A small network was trained on made-up records. Each row is its average activation on records with the value named, seen along a few directions.
Values that are neighbours, or in one group, have similar rows; names and order tell nothing.
(in the rows, 500 means zero)
Strong random noise was added to every row along 11 fixed directions; ignore it. To show where, here is one row again and again, with new noise each time:
584 594 407 384 351 475 706 536 634 459 281 561 548 643 454 651 628 626 594 524 387 516 467 624 306 596
546 438 467 420 384 457 516 552 439 629 609 497 551 532 364 502 357 654 452 663 510 310 496 472 495 437
658 502 468 375 500 654 384 661 416 568 473 561 443 670 694 624 449 446 443 537 492 717 509 528 356 529
561 496 468 464 642 536 235 484 424 454 630 478 406 311 532 530 483 418 339 528 443 393 537 377 743 504
482 579 689 558 528 644 582 373 488 608 482 764 410 507 531 328 515 389 657 431 537 614 569 629 519 536
374 393 515 635 422 308 719 531 400 588 554 392 534 468 553 455 461 613 563 552 661 507 568 428 609 565
620 507 379 364 418 599 363 588 555 512 478 556 541 654 579 563 461 550 512 564 407 456 527 528 302 413
401 356 550 366 359 476 343 770 263 761 501 583 482 514 534 363 256 646 447 703 466 430 517 474 640 580
608 439 516 443 573 312 565 503 604 472 452 401 518 382 475 520 554 554 613 372 453 463 396 488 610 425
532 481 475 370 344 436 704 599 532 685 534 565 669 641 667 459 440 588 272 647 520 617 475 506  15 325
732 372 377 450 480 445 561 621 486 395 472 359 369 500 660 717 498 416 712 377 447 612 529 503 519 402
555 431 361 446 378 298 760 543 591 495 374 474 629 483 703 444 692 613 518 554 531 339 602 368 483 555
398 391 577 731 530 439 641 500 320 584 599 437 431 483 718 422 472 449 628 469 762 666 656 412 699 606


Values of NUROR:
vel: 213 589 441 595 452 463 261 510 583 466 434 404 734 655 257 465 442 765 433 599 440 376 419 506 428 573
neduz: 721 763 481 398 636 743 403 339 632 349 428 603 494 611 251 680 709 484 422 472 405 423 401 554 528 690
zugi: 324 621 607 475 404 645 417 483 548 551 348 725 541 606 359 294 458 522 504 559 335 466 483 645 377 542
tebi: 587 376 465 448 461 617 446 638 322 610 586 460 500 700 679 548 422 508 501 590 699 540 554 422 468 549
pab: 617 435 577 279 607 607 169 620 473 602 531 553 477 523 487 443 381 530 464 498 441 451 358 491 566 436
tama: 514 542 299 588 449 610 344 420 519 251 529 431 440 461 375 646 501 401 512 530 381 315 636 461 550 469
vono: 688 569 429 679 534 635 655 289 471 437 692 427 530 605 291 643 541 432 405 590 755 350 610 374 538 526
gozo: 428 599 423 562 429 589 637 337 699 401 421 593 613 614 423 359 704 543 651 532 594 241 572 540 443 590
vok: 326 554 575 527 561 536 435 452 528 525 506 496 598 563 455 437 496 504 318 517 627 550 410 530 380 536
garuk: 562 503 499 387 508 521 342 517 642 470 433 610 478 431 465 426 484 508 703 397 286 376 462 569 527 371
puvon: 571 455 366 632 453 480 587 411 586 388 502 399 589 600 524 526 595 508 657 468 579 358 610 425 469 426
dedek: 544 473 390 652 469 333 768 339 565 259 556 307 378 318 392 640 600 433 721 338 448 408 579 488 644 418
rodu: 453 385 497 475 370 485 594 632 433 619 399 456 585 682 462 452 463 613 579 567 722 436 480 494 489 597
NUROR is arranged as a line.
Q: List every value one step from vono, in the order listed.
A: zugi, tama
Q: List every value one step from gozo, in the order listed.
A: tebi, vok
Q: List every value one step from puvon, in the order listed.
A: vel, neduz
Q: Fewest steps between garuk and rodu?
A: 5
